These are the activations of a small neural network, seen along a few directions. Each row is one input.
In each table, some parts of the input vary, and every possible input appears once, in random order.
A made-up example of a description, with smaller parts first: one of 3 separate values, together with either a single point or one of 9 places around a ring or (one of 4 places along a line, together with one of 8 places around a ring).
Shared parts are said once, and a part with two or three values counts as separate values.
In the rows, 128 means zero.

Other details of the inputs vary at random and push rows far along two fixed directions, the same in every table; ignore that.

Table:
R1: [120 123 122 118 139 127 140 128 131 125 126]
R2: [122 125 119 121 138 131 142 128 131 127 123]
R3: [123 126 119 120 138 130 140 128 131 126 121]
R4: [123 125 120 120 138 131 142 129 131 127 123]
R5: [124 156 127 113 171 144 129 134 139 123 117]
R6: [158 103 124 138 110 123 144 112 134 116 129]
R7: [124 125 122 116 140 127 138 129 128 124 125]
R8: [106 135 127 119 139 131 126 133 127 134 127]
R9: [100 175 159 175  83 127  48 147 101 167 150]
R10: [158 104 133 140 102 119 132 116 129 117 136]
R11: [222  62 137 162  58 107 140  89 134  95 147]
R12: [122 124 123 117 139 128 139 130 129 123 125]
R13: [123 123 123 117 140 126 140 131 130 125 125]
R14: [125 125 121 118 139 130 139 131 131 125 122]
R15: [113 141 130 133 126 130 116 135 123 138 129]
R16: [ 76 178 144 139 129 131  76 153 107 161 136]
R17: [125 126 120 118 139 129 139 129 130 125 120]
R18: [123 124 122 117 139 126 139 129 129 125 124]
R19: [122 125 120 121 139 131 142 128 132 128 123]
R20: [169  88 117 124 118 123 162 110 140 103 125]
R21: [149 119 136 154  95 124 116 119 125 129 139]
R22: [123 125 121 120 139 130 142 129 131 128 123]
R23: [124 126 120 119 138 130 140 129 130 126 121]
R24: [123 125 120 119 138 130 141 129 131 127 123]
R25: [120 122 123 117 139 127 140 128 131 126 126]
R26: [111 145 134 138 122 129 108 137 120 143 131]
R27: [124 125 121 118 138 130 140 131 131 125 122]
R28: [169  87 117 123 119 123 164 110 140 104 125]
R29: [106 139 126 122 138 128 124 134 125 135 127]
R30: [143 143 130 120 153 140 131 127 142 116 121]
R31: [114 167 161 183  72 123  50 139 102 164 151]
R32: [145 106 128 123 122 124 143 118 132 117 130]
R33: [125 155 126 113 174 144 129 133 138 124 116]
R34: [143 143 131 120 154 140 132 127 142 116 121]
R35: [122 124 124 114 139 127 139 127 129 125 126]
R36: [192  86 149 170  55 113 112 100 127 114 153]
R37: [ 99 154 140 134 124 129  96 140 115 147 135]
R38: [144 145 133 124 148 139 126 128 141 118 123]
R39: [107 138 127 118 142 130 126 137 125 133 126]
R40: [121 123 124 115 139 128 139 127 130 124 126]
R41: [109 141 126 121 139 131 124 139 125 136 124]
R42: [126 126 120 118 140 129 138 130 129 125 120]
R43: [109 141 125 124 139 130 125 135 125 137 122]
R44: [105 136 129 118 140 130 125 134 126 136 128]
R45: [139 140 158 178  67 118  68 129 108 146 155]
R46: [121 139 132 135 121 128 112 134 121 136 129]
R47: [105 139 128 122 139 128 124 137 125 137 128]
R48: [124 123 123 120 135 125 137 126 130 126 127]
R49: [108 142 125 127 137 130 125 134 125 138 123]
R50: [124 125 121 119 139 129 140 130 131 127 122]
R51: [120 123 123 115 138 127 139 126 131 126 126]
R52: [149 105 126 124 122 123 145 119 132 115 129]
R53: [150 102 127 128 114 123 141 113 133 115 132]
R54: [124 126 120 119 139 129 139 129 130 126 120]
R55: [110 140 125 122 139 131 125 138 125 134 124]
R56: [153 105 124 134 116 125 146 116 134 119 129]
R57: [147 105 127 124 121 124 144 117 133 115 130]
R58: [109 141 124 121 140 131 125 137 125 135 122]
R59: [157 126 152 179  63 119  83 119 115 138 150]
R60: [109 141 126 122 138 131 124 139 125 136 124]
Each input here is: one of 5 places along a line, together with either a single point or one of 5 places around a ring or one of 6 places along a line.
Changing only the place on the line of 5 turns R40 into R57. The same change can be made to R12. Which row results?
> R39
Changing only the place on the line of 5 turns R32 into R37. The same change can be made to R34. Which row results?
> R5
Change only the place on the line of 6 in R56. List by row number the other rows that result.
> R22, R26, R41, R50, R60
Change only the place on the line of 6 in R28. List by row number the other rows that result.
> R4, R14, R19, R24, R27
Change only the place on the line of 5 in R13. List by row number the other rows that result.
> R10, R11, R18, R45

Table:
R61: [166  94 123  99 149 125 164 104 146  92 126]
R62: [130 110 105 117 137 124 160 125 131 120 114]
R63: [133 118 125 138 111 126 133 122 128 129 129]
R64: [ 78 156 123 104 170 135 129 142 127 144 121]
R65: [135 120 126  93 162 130 150 124 140 105 122]
R66: [117 136 134 125 136 125 119 127 124 133 133]
R67: [ 86 155 115 120 145 132 121 153 115 149 114]
R68: [112 135 124 131 125 129 127 135 124 138 124]
R69: [ 76 155 118 106 163 140 131 151 126 146 116]
R70: [100 158 138 150 106 131  88 146 109 156 132]
R71: [161 113 146 152  89 119 107 121 121 123 146]
R72: [206  97 165 172  52 111  90  97 125 105 163]
R73: [235 126 141 197  76 141 109 102 146 110 129]
R74: [110 135 124 132 128 129 126 128 124 140 125]
R75: [105 159 152 154 103 126  77 143 112 154 146]
R76: [106 158 151 153 103 128  77 146 110 154 144]
R77: [ 75 157 109 108 164 133 133 154 120 147 108]
R78: [161  84 100 116 131 120 179 108 138 106 113]
R79: [101 158 149 160  98 129  78 139 113 157 145]
R80: [144  92 107  89 166 126 188 114 148  97 117]
R81: [165  82 115 123 121 125 171 101 145 105 126]
R82: [103 160 143 113 149 134  99 144 121 133 131]
R83: [122 113 114 100 159 131 165 125 141 115 120]
R84: [122 112 111 104 153 132 166 126 141 118 116]
R85: [151 117 142 143 103 119 115 121 125 123 142]
What is each input in this table made of?
> either a single point or (one of 4 places along a line, together with either a single point or one of 5 places along a line)
A walk changes only the place on the line of 5. It starts at R62 and steps to R63. List the rest of the walk in order.
> R79, R83, R80

Table:
R86: [129 102 135 127 109 118 133 108 127 125 144]
R87: [151 115 141 123 125 126 127 119 133 114 138]
R88: [174 144 158 179  81 130  77 118 127 129 148]
R89: [151 126 143 144 104 127 110 125 127 123 138]
R90: [121 109 124 134 111 122 138 120 128 133 134]
R91: [ 45 239 144 138 171 154  53 172 111 181 119]
R92: [113 119 113 110 137 121 145 138 122 127 118]
R93: [104 118 111  94 155 123 156 137 127 121 116]
R94: [161 105 139 166  62 109 103 122 109 130 145]
R95: [143 108 138 165  72 116 114 116 121 139 145]
R96: [ 94 116 103 104 159 130 169 130 133 134 114]
R97: [135 142 114 105 177 144 155 127 149 113 107]
R98: [113 137 112 101 168 139 151 138 134 124 109]
R99: [145 116 136 159  75 113 104 129 109 137 140]
R100: [128 146 112 103 184 146 153 130 145 117 105]
R101: [146 123 123 129 126 132 136 126 132 122 121]
R102: [107 116 108  97 152 123 157 137 126 122 115]
R103: [138 141 138 111 166 137 132 125 143 114 130]
R104: [ 74 197 154 153 119 137  50 162 103 170 139]
R105: [105 116 111 121 136 127 154 128 130 139 122]
R106: [127 132 120 114 147 135 140 134 133 123 116]
R107: [140 108 143 134  96 111 110 120 116 123 145]
R108: [126 106 129 135 107 121 138 116 129 129 137]
R109: [203  91 125 125 132 131 168  98 158  84 125]
Changing only one part turns R109 into R93. The same change can be made to R97. Which row results?
> R92
What is each input in this table made of?
> one of 4 places along a line, together with either a single point or one of 5 places along a line
Change only the place on the line of 5 in R95. List by row number the other rows that result.
> R90, R96, R105, R108
Change only the place on the line of 4 in R94. List by row number the other rows that result.
> R96, R98, R100
A walk changes only the place on the line of 4. It starts at R90 and steps to R102. List the rest of the walk in order.
> R104, R88
